Each row below holds a small network's activations on one input, seen along a few directions.
Each table varies a few parts of the input and shows all the possible inputs, shuffled.
Descriptions start from the smaller parts, as in this example, which fits no table here: one of 3 separate values, together with either a single point or one of 9 places along a line or (one of 4 places along a line, together with one of 5 places around a ring).
Shared parts are said once, and a part with two or three values counts as separate values.

Other details of the inputs vary at random and push rows far along two fixed directions, the same in every table; ignore that.

A family of inputs:
R1: [-10  22  59 -55   1  41  32  -3  27 -17 -28]
R2: [  6  22  -9  22   0 -12  -8 -11   0  -5   7]
R3: [ -1  23 -20  13 -12 -10  -8  -7  -6  -5   1]
R4: [-19  -3  -5  17   8   2 -13  10 -18   9  -2]
R5: [-22   5   1  24  11  -7 -10   5  -3  13   0]
R6: [-20   3 -13  23  -8   9   0   5 -15  -4  -2]
R7: [-14  -5   0  18  -1   2 -19  17 -14  11   1]
R8: [ 14  31  44 -72  -5  40  22  -7  14 -21 -21]
R9: [-15   2 -10   2  -7  -6 -34 -25   1 -11  37]
R10: [-11  -6   2  23  -7   0  -8  17 -17  -2   8]
R11: [-13  -3  -5  26  -1   6  -5   3 -17  -7  -3]
R12: [ -9  -5  -1  27 -10   6 -11  11 -12  -5   0]
R13: [  3  16 -13  10   6 -19 -16   3  -8  -4   4]
R14: [ 23  22  55 -74   4  31   7  10  16 -18 -15]
R15: [-11  -7  -1  21   1   1 -15  22 -12  -1   4]
R16: [  3  15 -14   7   5  -7 -20   0 -16   8   7]
R17: [-11  17  56 -61  -4  39  28  -1  19 -20 -34]
R18: [-18   4   4  28   5  -9   1   4  -7  -1   6]
R19: [ 52 -79 -45 -26  10 -26  49 -27  54  54   2]
R20: [ 13  12 -10  17 -12  -3 -18   2 -11  -6   9]
R21: [-16   0  -3  27  -2  -5  -6   0 -10  -7  -8]
R22: [-15   0  -8  24 -17  10  -7  13 -10  -2   1]
R23: [  6  13 -15   9   8  -9 -15   5 -15  -4   9]
R24: [-19  -1  -3  20   9 -10  -9  12 -10  -3  -4]
R25: [  3  21  -9  16  11 -17 -12   1   0  -1  11]
R26: [ 15  27  57 -72   3  20  19  -6  13 -21 -19]
R27: [  4  21  -5  18   3 -18  -5  -5  -5  -2  14]
R28: [  7  17 -18  13 -19   1 -13   4  -9  -3   9]
R29: [ 11  11  -7  12  -9  -9 -15   8 -16  -3  16]
R30: [  6  14 -11  11  -1 -10  -8   0 -20  -5  13]
R31: [-16  -4  -6  20  10   0  -8  15 -16  -3   1]
R32: [  0  17 -12   7   4 -17 -21  -2 -10   9   2]
R33: [-15  -4  -2  22   2  -1  -2   9 -22  -4   4]
R34: [ 59 -89 -47 -32  -2 -17  40 -14  43  53   3]
R35: [ 35 -96 -36  -7   4 -13  64 -24  54  39  -8]
R36: [ -7  15  66 -58  19  31  23   7  25 -16 -25]
R37: [ 60 -86 -51 -24  -2 -14  55 -28  40  35  -1]
R38: [-37 -16   0  12  -5   3 -28 -16   0 -10  29]
R39: [  0  28 -16  19  -7  -8  -4  -9   2  -2   8]
R40: [-22   0  -2  18   6  -8 -14   7 -12  10  -7]
R41: [ 18  29  54 -68   1  26  16 -12  18 -24 -27]
R42: [-18  -1   1  22   0 -11  -3   6 -15  -4  -1]
Each input here is: one of 2 separate values, together with either a single point or (one of 4 places along a line, together with one of 5 places along a line).
Changing only the choice among 2 separate values turns R40 into R32. The same change can be made to R31. Which row results? -> R23

A family of inputs:
R43: [  5  41  -2  27  16  -7   8  25 -42 -15 -23]
R44: [-20  26   7  27  -6  -3 -17  -1  -8 -27   3]
R45: [ 46 -89 -85  15 -13 -30  29 -33  25  49  13]
R46: [-25  30  -4  20  -7   8 -17   3  -9 -21   6]
R47: [  25  -31   88 -120   -1   59   58    5   41  -10  -28]
R48: [  26 -117  -64   24    9  -27   27    2   24   54   13]
R49: [  0  46   5  12   7 -25 -26  -8  -8 -13  14]
R50: [  35    0   68 -124    4   58   58  -26   59   -8  -30]
R51: [-37  10  10  17   8   4 -30  12 -24  -3  -7]
R52: [  5  29   2  15  -8   9 -33   7 -23 -11  17]
R53: [ 54 -75 -77  38  -7 -37  55  13  31  69 -23]
R54: [-33  15   9  18 -11   4 -18   7 -28  -9   1]
R55: [-32  19  19  31  -3  -4  -8   2 -15 -15   5]
R56: [ -1  42  -6  -1  -1 -17 -35  -3 -21  -7  10]
R57: [  43 -105  -78   21  -13  -26   30   -6   27   36   19]
R58: [-20  22  -4  13 -14   5 -26   4 -22 -21  -2]
R59: [ -6  50  -6   5   6 -14 -26  -4  -9  -7  17]
R60: [-36  14  21  30  17  -5 -21   7 -11  -9  -3]
R61: [   8  -19   81 -117    4   57   70  -11   53   -8  -33]
R62: [-42  18   9  23  15   6 -20  11 -12  -3   0]
R63: [ 11  37   1   2   1 -12 -38  11 -21  -8  22]
R64: [ -6  38   7  24  -3  -3 -21 -13  -9 -15   9]
What do these inputs look like to the network? -> either one of 2 separate values or (one of 4 places along a line, together with one of 5 places along a line)
Start at R51 and move only the place on the line of 5, one step at a time. The first step leads to R54. Which rows follow, in order? -> R58, R45, R56
List by row number the other inputs of the same sort as R53. -> R43

A family of inputs:
R65: [-16 -36 -36  48  -2 -17 -15  11 -19  17   9]
R66: [ -9  67  38 -17   4  10 -35  -2 -16 -35   8]
R67: [-13 -26 -32  56   4 -23  -6   4  -5  13  14]
R68: [ -8 -10 -44  51   0 -31   0  -8  -7  11   8]
R69: [-45  42  51  -4   9  24 -29  12 -18 -28  -7]
R70: [-41  42  49  -8   8  26 -28  21 -27 -23  -7]
R71: [  33 -113  -28  -41   -3    7   64  -12   49   39  -14]
R72: [ 64 -86 -38 -51  -8  -7  60 -36  55  32   4]
R73: [ 10  -4 -47  38   2 -32 -17  -1  -9  23  20]
R74: [-34  50  49   4  -4  29 -17  15 -19 -31  -8]
R75: [ 22 -29  64 -92  12  40  55   3  41   1 -31]
R76: [-10  70  33 -14  -6  19 -31  11 -18 -25  -5]
R77: [  38  -11   50 -107    1   28   45  -26   49  -11  -16]
R78: [ -7  68  39 -15  -1  13 -34  13 -21 -22  -6]
R79: [ 20 -10 -48  35  -8 -31 -21  -3 -16  11  24]
R80: [ -5 -28 -33  54  -3 -21  -8  15 -16  15   9]
R81: [ -4  67  32 -18  -9  19 -33   7 -24 -36   4]
R82: [  1  -4 -47  42  -5 -34 -14 -13   0  16  21]
R83: [  28 -112  -26  -39   -2    7   66  -22   53   39  -11]
R84: [-29 -33 -35  50  -2 -20 -10  -3  -8  12  15]
R85: [ 16  -7 -49  34  -1 -32 -19  -5 -15  13  29]
R86: [ -3 -10 -43  51   7 -31  -4  -4  -7  13   8]
R87: [-24  65  39  -2  -1  21 -14   6 -21 -30 -15]
R88: [-39  49  52   2   1  21 -17  12 -16 -32  -7]
R89: [  37   -7   49 -101   -1   37   47  -20   51    0  -26]
R90: [  37   -8   52 -103   12   28   43  -19   55    1  -25]
R91: [-20  65  41  -7  10  14 -18  16 -26 -24 -14]
R92: [ -7 -26 -39  55  -8 -14  -4  13 -13  12  10]
R93: [  5 -13 -44  48   0 -29  -5   6 -18  16   3]
R94: [  3 -11 -49  50  -5 -22  -2   5 -15  12   4]
Changing only one part turns R79 into R81. The same change can be made to R78. Which row results? -> R76
What do these inputs look like to the network? -> one of 5 places along a line, together with one of 6 places around a ring
Start at R84 and move only the place on the line of 5, one step at a time. The first step leads to R88. Which rows follow, in order? -> R68, R82, R77
Start at R69 and move only the place on the ring of 6, one step at a time. The first step leads to R70. Which rows follow, in order? -> R65, R71, R83, R84
